These are the activations of a small neural network, seen along a few directions. Each row is one input.
Each table varies a few parts of the input and shows all the possible inputs, shuffled.
Descriptions start from the smaller parts, as in this example, which fits no table here: one of 6 places along a line, together with either a single point or one of 11 places along a line or (one of 3 separate values, together with one of 5 places around a ring).
Shared parts are said once, and a part with two or three values counts as separate values.

Other details of the inputs vary at random and push rows far along two fixed directions, the same in every table; ignore that.

Rows:
R1: [-20 -73   0  44 -35  -2  26  65 -46 -35  70 -43 -19]
R2: [ -4 -68  -8  18 -35  -1  49  64 -45 -42  16   2 -12]
R3: [-20 -71  -5  32 -37  12  34  56 -28 -13  85  -8 -27]
R4: [ 17 -19  46  -2  41  -5 -18  48  51  28 -28  61  38]
R5: [  32   68    4  -34   28    5  -42 -105   49   18  -95    2   14]
R6: [ 29  43  17  11  86 -16 -26  73   7  42   1  56  14]
R7: [ 15  19  59   6  14 -15 -28  66  40  32 -21  53  32]
R8: [-29 -62  -4  33 -37 -16  20  42 -71  -4   4  20 -38]
R9: [-34 -79 -20  54 -27   7   2  50 -47   0  57 -19 -24]
R10: [  3  16 -42 -40 -55  27  53 -92 -36 -36 -30 -33 -37]
R11: [ -7  94  -1 -47  26  -4 -40 -98  69  23 -31 -10  39]
R12: [  6  -6  22  30  44  -6 -41  33  75  39  22  46  29]
R13: [-24  32 -40 -22 -51  -8  24 -83 -33 -55  20 -65 -29]
R14: [  10   79   -4  -50   37   11  -26 -109   89   21  -26   -6   38]
R15: [ -2  -7  44  20  43   3 -40  46  56  40  17  15  48]
R16: [  0   2  54  -1  31 -24 -28  58  33  37 -31  56  36]
R17: [  -1    1  -54  -25  -39   11   33 -111  -43  -29  -42  -17  -42]
R18: [-47 -59 -22  47 -32  -8  -1  52 -47  -3  59   1 -21]
R19: [ 51  29  15   6  87  -8 -36  70   9  47  -4  38  19]
R20: [  22   98   13  -36   24   19  -37 -103   81   15  -29  -34   29]
R21: [ 47  25   9   9  90  -6 -16  64  14  39   8  61  19]
R22: [ -7 -67  -1  21 -37   0  36  68 -56 -37   1 -26 -20]
R23: [ -1  21  49  15  21 -10 -44  53  57  28  34  29  34]
R24: [ -5  16 -44 -23 -39   7  40 -93 -12 -57  26 -61 -30]
R25: [  0  19 -42 -39 -60  30  39 -93 -51 -36 -45 -63 -42]
R26: [-10  36 -43 -38 -59 -15  45 -77 -49 -48 -42 -50 -27]
R27: [-21 -86  -2  13 -30  10  22  56 -67 -14   2  -8 -22]
Each input here is: one of 3 separate values, together with either a single point or (one of 2 separate values, together with one of 4 places along a line).
Changing only the choice among 3 separate values turns R15 into R11. The same change can be made to R5. Which row results? -> R8
Change only the choice among 2 separate values in R14. List by row number the other rows that result. -> R4
Change only the place on the line of 4 in R10. List by row number the other rows that result. -> R2, R4, R17

Rows:
R28: [-23 -64 -23  10 -59  18  37  18 -46 -42  48 -44 -30]
R29: [ -5 -49  47   7 -11  -7  18  97  -4   9 -19  60  16]
R30: [ 18  35  30  -1  30   3 -33 -22  95  25 -20  14  41]
R31: [ 16 -23  27  28  29 -16   0  96 -16  18  41  21   6]
R32: [  0 -27  16  33  23  -9 -22  88 -16  34  40  41  -3]
R33: [ 37  56  11  -3  66   4 -32 -13  62  38 -28  33  30]
R34: [ 16  53  50  -7  27  -6 -32 -14  81  12 -13  -1  47]
R35: [-27  39 -32 -24 -38   2   8 -91   1 -31  -7 -55  -3]
R36: [  0 -46 -42   2 -22  19  42  25 -81 -29  43 -25 -39]
R37: [ 44  45  34  -7  36 -20 -32   0  48   3 -75  45  27]
R38: [-24 -81 -18  12 -48  10  33  25 -93 -12 -22 -23 -38]
R39: [ -5  60 -52 -32  -1  -6  13 -78 -27 -12 -17 -42 -20]
R40: [-17 -65  32  37   5 -13 -16  68  23  12  46  29  16]
R41: [-26  34 -26 -23 -44  13  -1 -99  -2 -15  -6 -38 -22]
R42: [ -5  34 -55 -32   7  11  17 -98 -24 -10 -12 -15 -27]
What do these inputs look like to the network? -> either one of 3 separate values or (one of 2 separate values, together with one of 6 places around a ring)
Which of the alternatives is R31? -> one of 2 separate values, together with one of 6 places around a ring
Change only the choice among 2 separate values in R36. List by row number the other rows that result. -> R28
List by row number the other inputs of the same sort as R37. -> R29, R38

Rows:
R43: [-11  -6  16  10   0  -3 -14  18  18   8  18   2  11]
R44: [  3  -3 -11  13  24   0  -6  23 -12  15  27  11  -6]
R45: [ -9 -22  19  18   3  -3 -14  31  21   9  21  16  14]
R46: [  7  -3  17   9  10 -10  -8  38  -1   7  -5  20   7]
R47: [-18 -42 -39   1 -46   9  42 -16 -74 -29   2 -30 -44]
R48: [ -5   6  -5  -7  -7   0   2 -10 -14   0 -16  -2  -6]
R49: [ -9 -15  14  12   1  -2 -12  16  21   6  16  11  10]
R50: [-27 -33 -42  -3 -53   6  41 -21 -80 -29   7 -34 -45]
R51: [ 13  -2  14   1  18  -7  -2  33   1   6 -10  19   9]
R52: [ -2   4 -16  -7 -18  -2  16 -15 -33 -14 -10 -12 -18]
R53: [ -9 -13  24  17   5  -5 -19  37  22  14  22  10  18]
R54: [ 16 -14  23   9  21  -2  -5  48   9  14  -6  30  11]
R55: [  2 -14  14   9  10  -6  -8  30   6  13  -9  28   8]
R56: [  0 -20  14  11   7  -5  -6  34   2  12  -7  27   5]
R57: [ 13 -18  16   8  13   0   1  43  -2   8  -4  24   5]
R58: [  5 -19  11  10   8  -1  -4  29  -2   8 -11  16   4]
R59: [  8  52  -9 -28   6   3  -3 -63  30  -8 -19 -22   9]
R60: [ -2   8 -18 -10 -18  -2  16 -22 -32 -15 -13 -14 -19]
R61: [ -1 -20  19  17   7   0 -14  31  23   8  15   9  15]
R62: [  6 -21  21  16  10   3  -7  45  20   7  22  15  14]
R63: [-23 -18 -29   4 -44   3  29 -18 -46 -30  28 -39 -31]
R64: [  17  104   -4  -45   17    1  -24 -116   65    2  -46  -24   21]
R65: [  5   0  -5  14  31  -1 -11  28  -3  19  25  15   1]
R66: [ 11  32 -15 -26   1   1  11 -43  -8 -10 -31 -12  -6]
R67: [-28 -40 -47   0 -58  13  42 -41 -63 -39  25 -52 -44]
R68: [ 13   2  12  -1  16  -6  -1  26   1   5 -12  16   8]
R69: [  1  -4  19   6  11  -6 -14  33   6  16  -9  21  11]
R70: [  8  44  -6 -22   7   2  -3 -49  27  -6 -13 -18  10]
R71: [ -1 -18  18  16   7   0 -14  27  24   8  14   8  15]
R72: [-10 -31 -42  -8 -44  12  49 -26 -74 -32   2 -31 -45]
R73: [  4  55  -3 -29   8   4 -17 -85  51   4 -28 -11  16]
R74: [ 3 -4 16  9 11 -4 -6 32 18  2 17  6 15]
R75: [  3   0 -13  11  24   0  -5  16 -12  14  25   8  -6]
R76: [  28  100   -4  -52   25   12  -22 -121   76    5  -54  -18   25]
R77: [  0 -20  14  12   8  -6  -7  35   3  13  -6  29   7]
R78: [-13 -17 -39 -10 -43  15  38 -43 -43 -33  17 -42 -34]
R79: [ -2   1  16  13   3  -6 -11  25  17   3  18   4  11]
R80: [-10 -12  22  16   3  -4 -17  33  20  13  22   8  16]
R81: [ 13  20   5 -11  15   1 -10 -22  18   8 -35   7   9]
What do these inputs look like to the network? -> one of 3 separate values, together with either a single point or (one of 2 separate values, together with one of 6 places around a ring)
Change only the choice among 2 separate values in R76. List by row number the other rows that result. -> R54
